These are the activations of a small network on made-up records, seen along a few directions, one row for each record.
After each row come some of the record's fields: U, V, G, C.
A field that a record lacks is left out.
The largest differences between rows may come from other fields.
In the rows, zero is written as 500.
Random noise pushes rows far along 10 fixed directions. That doesn't count. These rows show it; they differ only by the noise:
495; 517; 389; 719; 543; 553; 461; 489; 340; 727; 518; 666; 605; 673; 289; 530; 582; 494; 601; 607; 612; 794; 462
524; 576; 519; 501; 648; 356; 670; 501; 520; 532; 424; 598; 477; 522; 356; 518; 525; 362; 551; 505; 644; 542; 630
527; 606; 450; 569; 449; 590; 525; 528; 389; 396; 484; 475; 486; 521; 483; 373; 613; 432; 486; 525; 610; 464; 448
257; 424; 328; 559; 537; 345; 577; 415; 587; 362; 433; 662; 320; 508; 412; 419; 366; 348; 282; 581; 721; 552; 512
594; 580; 695; 525; 558; 544; 605; 441; 523; 362; 333; 572; 456; 538; 546; 514; 691; 354; 468; 461; 765; 445; 590
485; 606; 502; 442; 334; 526; 564; 577; 308; 656; 463; 489; 589; 411; 295; 497; 577; 519; 756; 401; 360; 461; 572
654; 689; 493; 668; 391; 593; 702; 618; 458; 429; 398; 547; 720; 527; 372; 253; 616; 364; 559; 453; 502; 404; 382
330; 466; 262; 488; 642; 355; 323; 401; 403; 541; 620; 573; 335; 494; 345; 681; 577; 490; 391; 659; 628; 632; 580
741; 498; 624; 531; 515; 446; 451; 536; 568; 462; 492; 524; 601; 525; 440; 741; 615; 523; 401; 414; 488; 469; 576
395; 576; 466; 425; 481; 646; 498; 555; 395; 499; 534; 410; 396; 409; 592; 465; 446; 507; 641; 369; 532; 378; 547
455; 480; 561; 567; 610; 559; 569; 376; 583; 443; 442; 634; 429; 557; 462; 627; 532; 338; 410; 470; 725; 545; 604
602; 517; 570; 412; 375; 496; 547; 448; 363; 432; 559; 367; 402; 522; 303; 638; 593; 439; 458; 521; 480; 554; 651

541; 522; 483; 651; 717; 456; 511; 405; 529; 478; 475; 536; 438; 667; 550; 550; 548; 400; 311; 657; 758; 631; 516 => U: u2 / V: v1
316; 497; 327; 312; 417; 505; 473; 440; 582; 382; 731; 367; 458; 325; 311; 606; 396; 400; 385; 485; 200; 348; 556 => U: u3 / V: v3 / G: g2 / C: c1
330; 469; 514; 532; 248; 453; 517; 317; 430; 597; 358; 722; 477; 536; 262; 474; 638; 437; 445; 604; 558; 592; 525 => U: u1 / V: v3
336; 550; 412; 556; 592; 480; 602; 539; 614; 573; 405; 674; 675; 419; 540; 265; 379; 410; 584; 472; 495; 348; 358 => U: u1 / V: v3 / G: g3 / C: c2
334; 481; 498; 615; 446; 645; 397; 322; 645; 488; 342; 831; 588; 454; 476; 606; 706; 398; 440; 432; 593; 441; 436 => U: u1 / V: v1 / G: g2 / C: c1
647; 505; 566; 389; 616; 264; 462; 567; 651; 511; 549; 504; 553; 445; 452; 604; 504; 554; 470; 478; 427; 491; 537 => U: u1 / V: v3 / G: g3 / C: c1
217; 400; 371; 663; 424; 607; 263; 504; 336; 669; 380; 675; 622; 472; 631; 426; 496; 630; 515; 526; 531; 508; 338 => U: u3 / V: v2
499; 442; 555; 462; 498; 595; 575; 443; 620; 503; 494; 522; 461; 528; 417; 720; 423; 429; 458; 401; 480; 527; 611 => U: u3 / V: v1 / G: g2 / C: c2
480; 333; 712; 525; 533; 435; 435; 372; 624; 509; 326; 705; 470; 549; 610; 799; 545; 501; 355; 394; 681; 519; 663 => U: u3 / V: v2
541; 473; 459; 680; 722; 573; 304; 440; 730; 450; 539; 728; 632; 572; 625; 571; 607; 512; 339; 497; 608; 486; 357 => U: u1 / V: v3
863; 577; 474; 438; 739; 329; 463; 647; 600; 386; 758; 289; 378; 610; 652; 600; 350; 534; 332; 521; 485; 473; 577 => U: u1 / V: v1
492; 369; 438; 533; 474; 697; 415; 616; 484; 401; 733; 238; 273; 611; 811; 412; 126; 589; 358; 498; 529; 539; 413 => U: u4 / V: v2 / G: g2 / C: c2
156; 527; 386; 468; 513; 699; 716; 316; 567; 488; 555; 555; 518; 323; 278; 504; 446; 179; 567; 459; 365; 351; 499 => U: u4 / V: v3 / G: g2 / C: c1
325; 405; 339; 425; 293; 501; 292; 520; 584; 502; 521; 564; 555; 258; 527; 633; 474; 627; 447; 355; 234; 274; 452 => U: u2 / V: v2 / G: g2 / C: c2
652; 551; 563; 629; 645; 445; 655; 442; 561; 390; 450; 610; 522; 684; 424; 257; 605; 402; 479; 719; 731; 758; 406 => U: u1
261; 444; 530; 447; 445; 705; 425; 359; 599; 479; 520; 518; 479; 326; 564; 734; 444; 446; 451; 296; 417; 330; 580 => U: u2 / V: v1
336; 399; 557; 455; 188; 742; 439; 535; 249; 560; 485; 298; 463; 477; 649; 408; 335; 601; 640; 457; 345; 518; 438 => U: u2 / V: v2 / G: g2 / C: c1
480; 422; 528; 450; 525; 409; 339; 381; 571; 487; 540; 579; 346; 506; 618; 642; 446; 517; 259; 545; 599; 500; 595 => U: u1 / V: v1
609; 621; 563; 501; 219; 707; 654; 480; 275; 530; 547; 361; 531; 577; 229; 352; 667; 460; 731; 570; 393; 649; 522 => U: u2
668; 483; 562; 342; 331; 154; 511; 576; 414; 533; 460; 363; 547; 436; 140; 753; 634; 613; 488; 480; 214; 572; 665 => U: u3 / V: v1
798; 555; 520; 578; 771; 508; 434; 509; 654; 519; 661; 509; 544; 615; 524; 692; 605; 542; 453; 502; 570; 578; 574 => U: u2
448; 707; 242; 706; 667; 850; 632; 400; 506; 561; 694; 618; 684; 555; 295; 342; 666; 229; 630; 562; 525; 554; 337 => U: u1 / V: v3 / G: g3 / C: c1
496; 544; 390; 568; 445; 346; 442; 505; 241; 462; 430; 497; 521; 559; 268; 315; 806; 535; 499; 837; 583; 706; 399 => U: u3
391; 623; 466; 463; 359; 556; 563; 346; 379; 373; 364; 491; 445; 412; 329; 472; 864; 327; 485; 592; 610; 416; 518 => U: u2 / V: v1 / G: g1 / C: c2
426; 482; 534; 463; 161; 778; 471; 490; 385; 554; 502; 472; 433; 438; 634; 438; 407; 562; 570; 288; 372; 380; 489 => U: u1 / V: v2
484; 571; 410; 578; 617; 544; 351; 679; 551; 532; 499; 573; 836; 324; 738; 499; 499; 595; 539; 369; 356; 158; 327 => U: u3 / V: v2
447; 420; 553; 370; 349; 344; 675; 667; 433; 587; 407; 334; 395; 475; 412; 382; 253; 592; 687; 372; 409; 556; 581 => U: u4 / V: v3 / G: g1 / C: c2
666; 656; 487; 621; 495; 569; 676; 531; 478; 611; 489; 588; 878; 545; 314; 284; 602; 368; 612; 567; 384; 476; 348 => U: u1 / V: v3 / G: g1 / C: c2
573; 411; 488; 474; 647; 469; 523; 541; 677; 546; 685; 411; 618; 479; 393; 717; 331; 507; 505; 397; 303; 562; 538 => U: u2 / V: v3 / G: g3 / C: c1
710; 440; 826; 466; 174; 620; 323; 466; 415; 424; 369; 363; 700; 389; 499; 788; 772; 649; 435; 315; 257; 308; 490 => U: u4 / V: v1
328; 366; 374; 394; 193; 346; 75; 354; 472; 505; 548; 673; 530; 292; 424; 704; 634; 682; 233; 555; 301; 375; 471 => U: u1 / V: v1
380; 593; 400; 507; 884; 588; 317; 392; 572; 578; 505; 717; 514; 433; 688; 637; 723; 429; 577; 518; 686; 406; 538 => U: u3 / V: v2 / G: g2 / C: c1
553; 500; 490; 652; 157; 652; 586; 490; 214; 736; 487; 577; 525; 711; 355; 273; 467; 527; 633; 567; 474; 792; 437 => U: u1 / V: v2
659; 600; 506; 558; 511; 617; 494; 530; 513; 324; 568; 411; 592; 523; 512; 364; 684; 521; 533; 562; 497; 508; 364 => U: u2

Which values does each new row have?
534; 530; 536; 538; 274; 667; 519; 406; 412; 427; 555; 445; 514; 546; 314; 477; 676; 503; 527; 551; 436; 620; 478 => U: u2
140; 325; 300; 602; 420; 456; 390; 307; 488; 648; 488; 703; 604; 419; 180; 638; 505; 451; 406; 586; 357; 578; 442 => U: u4 / V: v3
295; 349; 553; 537; 523; 698; 655; 365; 799; 375; 485; 611; 451; 476; 541; 503; 246; 381; 475; 345; 551; 506; 512 => U: u2
741; 443; 738; 435; 312; 170; 547; 506; 444; 479; 291; 535; 342; 671; 497; 479; 527; 620; 400; 601; 656; 673; 619 => U: u1 / V: v1
372; 448; 340; 484; 602; 373; 306; 488; 586; 533; 513; 600; 572; 337; 376; 789; 687; 536; 443; 468; 373; 395; 480 => U: u4 / V: v3 / G: g2 / C: c1
444; 427; 608; 567; 747; 478; 332; 464; 569; 638; 403; 626; 541; 513; 659; 660; 568; 592; 548; 460; 650; 508; 497 => U: u4 / V: v3
577; 467; 810; 287; 513; 329; 580; 470; 549; 496; 311; 486; 470; 422; 639; 549; 506; 534; 533; 421; 507; 358; 646 => U: u1 / V: v3
581; 352; 463; 413; 304; 305; 427; 666; 285; 622; 636; 268; 322; 658; 460; 376; 220; 838; 649; 659; 395; 904; 492 => U: u2
479; 500; 551; 452; 532; 477; 474; 674; 463; 674; 400; 473; 586; 467; 538; 573; 504; 636; 780; 348; 403; 476; 532 => U: u3 / V: v3 / G: g2 / C: c1
516; 472; 595; 398; 459; 628; 481; 493; 631; 385; 539; 432; 349; 446; 673; 535; 428; 561; 523; 337; 526; 394; 584 => U: u2
401; 515; 262; 414; 413; 430; 457; 578; 428; 161; 645; 285; 269; 418; 735; 153; 283; 494; 276; 599; 478; 295; 341 => U: u1 / V: v2
504; 499; 458; 305; 593; 98; 363; 617; 492; 403; 460; 464; 327; 437; 600; 341; 560; 658; 498; 636; 569; 513; 473 => U: u1 / V: v3 / G: g2 / C: c1
698; 629; 317; 500; 663; 384; 473; 643; 187; 795; 740; 306; 531; 677; 426; 391; 467; 648; 685; 740; 425; 738; 462 => U: u1 / V: v3
337; 471; 517; 532; 308; 519; 546; 516; 359; 681; 377; 540; 559; 484; 399; 521; 434; 546; 601; 417; 416; 569; 529 => U: u3 / V: v1
612; 390; 540; 506; 755; 345; 307; 495; 660; 351; 503; 472; 385; 529; 688; 659; 574; 566; 267; 541; 686; 500; 484 => U: u4 / V: v3 / G: g1 / C: c2
548; 486; 659; 521; 342; 662; 572; 336; 530; 509; 402; 699; 625; 517; 413; 571; 619; 373; 437; 407; 507; 443; 594 => U: u3 / V: v2
419; 524; 427; 611; 661; 458; 590; 498; 667; 511; 449; 728; 621; 497; 477; 287; 445; 457; 561; 547; 571; 559; 371 => U: u1
